These are the activations of a small neural network, seen along a few directions. Each row is one input.
Each table varies a few parts of the input and shows all the possible inputs, shuffled.
A made-up example of a description, with smaller parts first: line(4) and (point or ring(11) or (values(2) and ring(8))).
Shared parts are said once, and a part with two or three values counts as separate values.

Other details of the inputs shift rows strongly along three fixed directions, in all tables alike. That doesn't count.

Rows:
x1: [-12 -19  13  40   0 -26 -25   1 -12 -27  11]
x2: [  5 -34  -7  25  50 -28  16 -11 -64  11  22]
x3: [  2  -2 -47 -27  10   3  29 -25   4 -20  36]
x4: [ 10 -28 -17  38  22 -27  37  32   3  28  -5]
x5: [  2 -20 -16 -18  12   9  21 -11 -19   8  19]
x6: [ 12  46  38  19 -53   5 -43   1   4 -79   3]
x7: [  0   0  23  26   4 -26 -26 -30 -25  -5  27]
x8: [-11   6   7 -27 -14  26   0  17  30  37 -36]
x9: [ 20  31  36  -6 -41   7 -48 -55  -9 -79  45]
x10: [ 26  -8  -5  -5  12   9  39  33   1  60 -41]
x11: [ 13 -15  14  26  30 -23 -12  -2 -53   0   0]
x12: [-22  16  -1  -7 -30  18 -22  12  13 -50  11]
x13: [  5   4 -29  -1  20 -16  23  -5   6  10   4]
x14: [ 19  21  28  27  -4 -20 -33 -22 -14 -21  10]
x15: [  1 -21  31  20  20 -14 -19  -9 -51  11   8]
x16: [-27  -1 -63 -33  13  -1  26 -31  28  -9  40]
x17: [ 16   1  11   6  17  -4  -5  24 -19  10 -43]
x18: [ 23   5  14   4 -31  21  16  44  42   1 -47]
x19: [ -9   1 -19  -5  -8   7  19  22  -1 -27   7]
x20: [ -9 -21  21  30  24 -30 -20 -15 -43  17  12]
x21: [-22  30 -15 -27 -40  31  19  28  69 -10  -9]
x22: [-19  11 -36 -45  -9  27  29 -12  54  14  10]
x23: [  2 -11  18  43  -4 -16  -3  30  16  14 -26]
x24: [ -1 -11 -32 -22  24   9  26   2  -5   5   2]
x25: [  7 -16 -50  -3  40 -16  40  -1 -15  17  11]
x26: [ 23  28  29 -19 -35  27   3  17  41  31 -37]
x27: [ -7  21  50  37 -22  -9 -43  41   1 -12 -42]
x28: [ 29   6  21  14   7  -5   0  18 -11  21 -33]
x29: [  5 -23 -20  -8  -3  20  40  48  27  21 -36]
x30: [  6   9  43   8  -6   9 -40  18 -12   6 -45]
x31: [  8   0 -27  -2  16 -10  26   1  10  25   1]
x32: [-11  23  11 -24 -17  20 -18  22  37  15 -56]
x33: [ 10 -11  21   6   2   0 -13 -20 -38  -8  18]
x34: [-36  11 -44 -54 -15  26  -2 -40  38 -35  39]
x35: [ -5  21  10   5  -7  -4 -26 -20  14 -16   4]
x36: [  2   3 -21 -30 -18  14  24 -34  19   0  42]
x37: [-13 -37 -34   4  54 -18  26  11 -36  37  -3]
x38: [-15  24  -3 -49 -46  34  -5 -44  46 -26  39]
x39: [  4 -12 -33 -29  -2  11  35 -37  -5  -6  53]
x40: [ 13   1   8  26  15 -29 -10 -26 -27  -7  33]
x41: [-10 -15   9  34  -7 -18 -40 -15 -27 -64  33]
x42: [ -7  -3  10 -10  -2   9 -22 -15 -14 -14   8]
x43: [ -6   4  25   8   2  -4 -24   9  -3  20 -30]
x44: [ 12  29  54   5 -30  14 -30  18  30  26 -54]
x45: [  0  -9 -20  36  21 -27  39  38  -7  26  -1]
x46: [ -9  -6  17 -21  -7  17   8  15  16  49 -27]
x47: [-10  -5  -4   3  20 -11 -23 -11 -25 -20   1]
x48: [-14 -23 -16 -18  16   9  12 -13 -17  13  22]
Description of these inputs: ring(6) and (values(2) or line(6)).
The inputs of x31 and x35 match in every part but the ring(6) part. If x4 is changed in the same way as x31 into x35, which row does it become?
Answer: x23
The inputs of x41 and x18 match in every part but the ring(6) part. If x30 is changed in the same way as x41 into x18, which row does it become?
Answer: x28
Change only the ring(6) part in x12. List by row number the other rows that result.
Answer: x6, x19, x21, x27, x45
Start at x9 and move only the ring(6) part, one step at a time. The first step leads to x5. Which rows follow, in order?
Answer: x48, x20, x7, x26
Start at x17 and move only the line(6) part, one step at a time. The first step leads to x24. Which rows follow, in order?
Answer: x11, x2, x5, x33

Rows:
x49: [-16 -13 -28 -22   3   7   2 -24  -2 -31  27]
x50: [-14  -2   4 -37 -26  37  -1  -7  21  -5  17]
x51: [-23 -40 -51  -5  31 -11  30 -10  -6  -3  30]
x52: [ -1 -23  21  26  35 -33 -23 -26 -73  13  18]
x53: [  9 -18 -36   3  34 -23  45 -24 -36  16  44]
x54: [-15  -1 -18 -19   4  11 -11 -13   8 -24   0]
x55: [-21   2 -17 -32 -12  15  -9 -27  30 -13  11]
x56: [ 10   7 -12  19  15 -23   0 -19  -6 -13  16]
x57: [ -8  -4  -1 -35 -25  41   4   5  15 -21  10]
x58: [-12  34  26  58 -28 -40 -41  11   8 -59   2]
x59: [-19  -6  -9 -23 -14  17  -3  -8  36   4  -3]
x60: [  5 -32   1   6  40  -7  24  29 -44  55 -34]
x61: [ 24  12  41  32 -26 -11 -39  -5 -21 -53   2]
x62: [ 16  32  20  27   2 -22 -41 -27 -11 -41  11]
x63: [ -7  17  32   7   5  -8 -62 -31 -29 -27   5]
x64: [ 27  19  22  -4  -4  13  -4  30 -11  15 -47]
x65: [-25  -7 -27 -26  10   3 -10 -43  -6 -17  39]
x66: [ 16 -38 -13  35  36 -23  37  29 -48  24  11]
x67: [ 10  12  -8   8  20 -16   2 -24 -24 -11  25]
x68: [ 37   9  30   3 -12   9  29  42  14  61 -62]
x69: [  0  21  37  46 -34 -11 -41  28 -11 -60  -6]
x70: [ 17   8   0  15   5  -9  -9  14  -2 -11 -26]
x71: [-19 -11 -29 -33 -13  22   7 -18  20 -34  27]
x72: [  8  11 -18  -1  -7  -9   7 -24  20 -23  22]
x73: [ 14 -24   8  14  28 -23  31  10 -28  73 -13]
x74: [ 21  11  34  42 -17 -22 -43  -1 -11 -49  -7]
x75: [  8   2 -31 -26 -12  18  27  13  30  -7 -11]
x76: [  0  13   9 -15 -24  22  -1   4  41   9   0]
x77: [ -9  -8  17   6   0   9 -13  24  20  24 -29]
x78: [  2  10  -5 -21 -11  11  15   6  47  40 -28]
x79: [-26 -39 -51  -3  33  -3  30   2  -4  -3  31]
x80: [ 17 -23 -16  39  42 -41  35   6 -30  36   4]
x81: [ -2   7  -8 -25   1   8  15 -15  14  30   4]
x82: [ -5  -7  13  -4   2   1 -12   2   1  24 -22]
x83: [ -1  14  48  10 -11  -3 -61 -30 -29 -26  -1]
x84: [  6  20  11 -25 -27  20  -1  -1  43  21 -23]
x85: [ 24  21  32  30 -11 -15 -46  -6 -25 -46 -10]
x86: [ 27 -25  -1  16  23 -13  40  42 -28  52 -39]
x87: [  4  -8  -4  17  48 -25  16  22  -7  76 -35]
x88: [  3   2  14 -16  11  15  -8  12 -24  15 -28]
x89: [ 12  26  -9 -23 -10  23  -3  15  21 -14 -25]
x90: [-11  12 -12   5 -22  13  33  46  37  13 -13]
x91: [-13  -6 -16 -16  -3   8  -8 -12  12 -26   2]
x92: [  7 -11 -13  29  11 -16   0  12  -9 -26  14]
x93: [ 17   8  43   3 -21  15  -3  23  13  37 -25]
x94: [ -6 -30  19  43  29 -40 -26 -15 -50   7  17]
x95: [-12  -7 -21 -46 -17  29  11 -24   5 -27  25]
x96: [ 24   3  20  16 -13  -8   8  -4 -10   0   8]
x97: [-11  -4 -14 -11  -7   5  10 -31  10 -12  56]
x98: [-12 -22  -4 -23  -3  12  15 -12  -3  20  15]
x99: [-36   8 -26 -15 -26  10  13  -7  34 -22  46]
x100: [ -1   6   0 -13 -12  20  17  26  55  40 -26]
x101: [  7 -14  24  -5  -9  14   2  22  -9  15 -28]
x102: [  8  -9  19  12   2 -11  11   4  -1  42  -7]
x103: [-17  -6   1 -28 -16  33   3   2  24   4   6]
x104: [  8  -3  -7  32  10 -20   5  -4   1 -16  26]
x105: [ 24  15  40  33 -26 -11 -41   4 -10 -46 -12]
x106: [  0  14   1   0  16 -11 -13 -19  -8  15   6]
x107: [ -9  -4 -10 -34 -13  27   6  -6  12 -15  -2]
x108: [-14  14 -32 -37  -9  10   4 -48  23 -17  47]
x109: [-17  -6 -29 -18  26   6   2  -2   0  -4  -5]
x110: [ 27   1  10  13  -1   2  16  58  24  40 -79]
x111: [ 11   4 -11 -27 -33  25  17  -2  18 -27  14]
x112: [ 10  20 -14 -11  -9   4   6 -19  16 -16  15]
x113: [ 17  17   8 -13 -32  20  16   4  37  -2  -6]
x114: [ -4  23  41  13  -1  -7 -68 -19 -13 -22 -18]
x115: [ 16  37  53   5 -16  -4 -53 -31 -23 -14   1]
x116: [-26 -33 -43   0  49 -24  15 -26 -24  21  29]
x117: [  2 -11  23   4  -6   9  -9  16  -8   2 -23]
x118: [ -8 -31  -9   7  57 -24  10 -10 -65  49  10]
x119: [ 10   3 -15 -21 -19  24  37   3  24   1  24]
x120: [-33  14  -1  34 -10 -35 -13  15  16 -10   2]
x121: [ 23  12  21  21 -13  -6   2  22  28  15 -34]
x122: [ -1   0 -36 -19 -16  21  16   0  25 -43  33]
x123: [ 15 -26 -20  27  45 -28  30  17 -48  27  -5]
x124: [ 27  -2   8   3   7   2  16  30 -20  25 -37]
x125: [-17 -42 -30  -8  36 -18  28 -31 -43  23  44]
x126: [-41  17  29  44 -19 -33 -60   6  -5 -47  -4]
x127: [-12   4 -24 -24 -18   7   8 -31  42  -8  32]
x128: [ 21   8  36  -4  -9  11  14  37  26  78 -68]
x129: [ -1 -21 -42   3  20  -6  52  -6  -2   6  50]
x130: [ 27   7  31  12 -19  20   3  57  16  12 -53]
x131: [-12   2   7 -12  18   2 -18 -16 -22  12  -1]
x132: [ -9 -49 -17  35  53 -26  19  22 -46  22   9]
x133: [  7 -17 -29  14  22  -8  46  18   7  27  14]
x134: [ 13  25  -9 -22  -7  11   8 -24  -1 -13  22]
x135: [ -4 -29  27  38  24 -32 -20 -11 -50  14  11]
x136: [ 25  21  29  22   3  -9 -31   9 -33 -21 -24]
x137: [  7  15  48  10 -12   5 -53  -9 -27 -36 -21]
x138: [-46 -12 -19  -4  -6   7  10  16  10  -1  18]
x139: [ 20  21  -2 -23 -13  25  30  21  35  34 -36]
x140: [  2  -8 -44   7  46 -25  36 -13 -21  18  29]
x141: [-14 -12 -10 -23  -9  30   8   6  11 -19  11]
x142: [-13   5 -14 -29   8  18 -10 -18 -10 -24  12]
x143: [  3  17  26  26   1 -30 -50 -44 -16 -28  23]
x144: [ 14  13  25 -13  -9   8   2  -2   2  40 -22]
x145: [ -6   9  -1 -30 -10  30  -8   8  19  -6 -29]
x146: [  8   0   9 -23 -20  19  25   5  26  44 -11]
x147: [-25  22 -22   7 -30  -1   6  46  46 -33 -26]
x148: [ 18  19   7 -10 -31  18  13  12  46   3 -19]
x149: [  7  -1  19  33  39 -41 -23 -27 -56  17  21]
x150: [  3  -6 -34 -13  -3  -1  16 -28  -9 -44  44]
x151: [ -3  17 -43 -29  -1  14   5 -13  22 -36  15]
x152: [-14  -1 -22 -28  19  17   4   4   1   2 -12]
x153: [  3   1  36  -8 -11  14 -14  16   7  35 -47]
x154: [ 23  21  34  25 -19 -16 -27 -26 -15 -38  14]
x155: [-28 -10 -27 -31  -9  22  -1 -26  21 -24  47]
x156: [-34 -15  -6  23   3  -8  -5  22 -20 -28  15]
x157: [-38   2  -2  27  -6 -19 -15  41   9 -22 -29]
x158: [  3  14  10 -19 -29  18   1  -2  45  16 -12]
Describe the family of inputs behind these rows.
Answer: ring(5) and (values(2) or (line(4) and line(5)))
The inputs of x58 and x120 match in every part but the ring(5) part. If x104 is changed in the same way as x58 into x120, which row does it become?
Answer: x100
Change only the ring(5) part in x59. List by row number the other rows that result.
Answer: x51, x74, x121, x127
Change only the values(2) part in x99. List by row number the other rows that result.
Answer: x120

Rows:
x159: [ -8   5 -33 -31 -18  15  -3 -51   1 -74  70]
x160: [  7   3  24  40  -8 -16 -22  24 -12 -25 -14]
x161: [  2   5  39  28  -9 -13 -25   6 -15   3  -9]
x162: [ 11 -18  22  28  40 -26 -16   7 -47  36 -30]
x163: [-19  13  -8 -27 -19  23  -7   3  37 -10 -11]
x164: [-19   5  -8 -13 -10   8  -9  -8  17 -16  10]
x165: [-16 -26 -34 -15  26   8  58  44  22  77 -31]
x166: [ 31   8  56  21 -20  10 -28  35  -6   0 -56]
x167: [  1   8 -24 -20  -8   9   6 -29   1 -41  39]
x168: [ 10  23  31 -30 -36  32 -19 -15  18  -4  -7]
x169: [ -4  10  -4 -41 -19  27  -2 -31  14 -11  24]
x170: [ 21  14   3  -8 -11   2   4 -27  15   1  16]
x171: [-17 -34 -26  18  49 -25  26  28 -17  50 -20]
x172: [ -1 -22   4  29  37 -39 -20 -49 -70 -16  55]
x173: [ -7   5 -41 -17  -1  13  50  41  42  27 -24]
x174: [-18 -30 -63 -43  37  11  53 -14   1  39  23]
x175: [ -1 -30   0  51  23 -34   1  21 -37 -13   7]
x176: [ -8  11 -19   0 -15   3   5   6  19 -34  13]
x177: [ 11  15   7  13 -17  -6   5   7  34   9 -10]
x178: [ 11  -8 -10  31  33 -38   2 -19 -52 -12  31]
x179: [ 18  24  61   4 -20  11 -51   0  -6   0 -41]
x180: [ -3  19  24 -16 -32  26  -8  23  39  14 -35]
Describe the family of inputs behind these rows.
Answer: values(2) and (point or line(4) or line(6))
The inputs of x167 and x176 match in every part but the values(2) part. If x169 is changed in the same way as x167 into x176, which row does it become?
Answer: x180
Change only the line(6) part in x169. List by row number the other rows that result.
Answer: x162, x168, x172, x174, x179
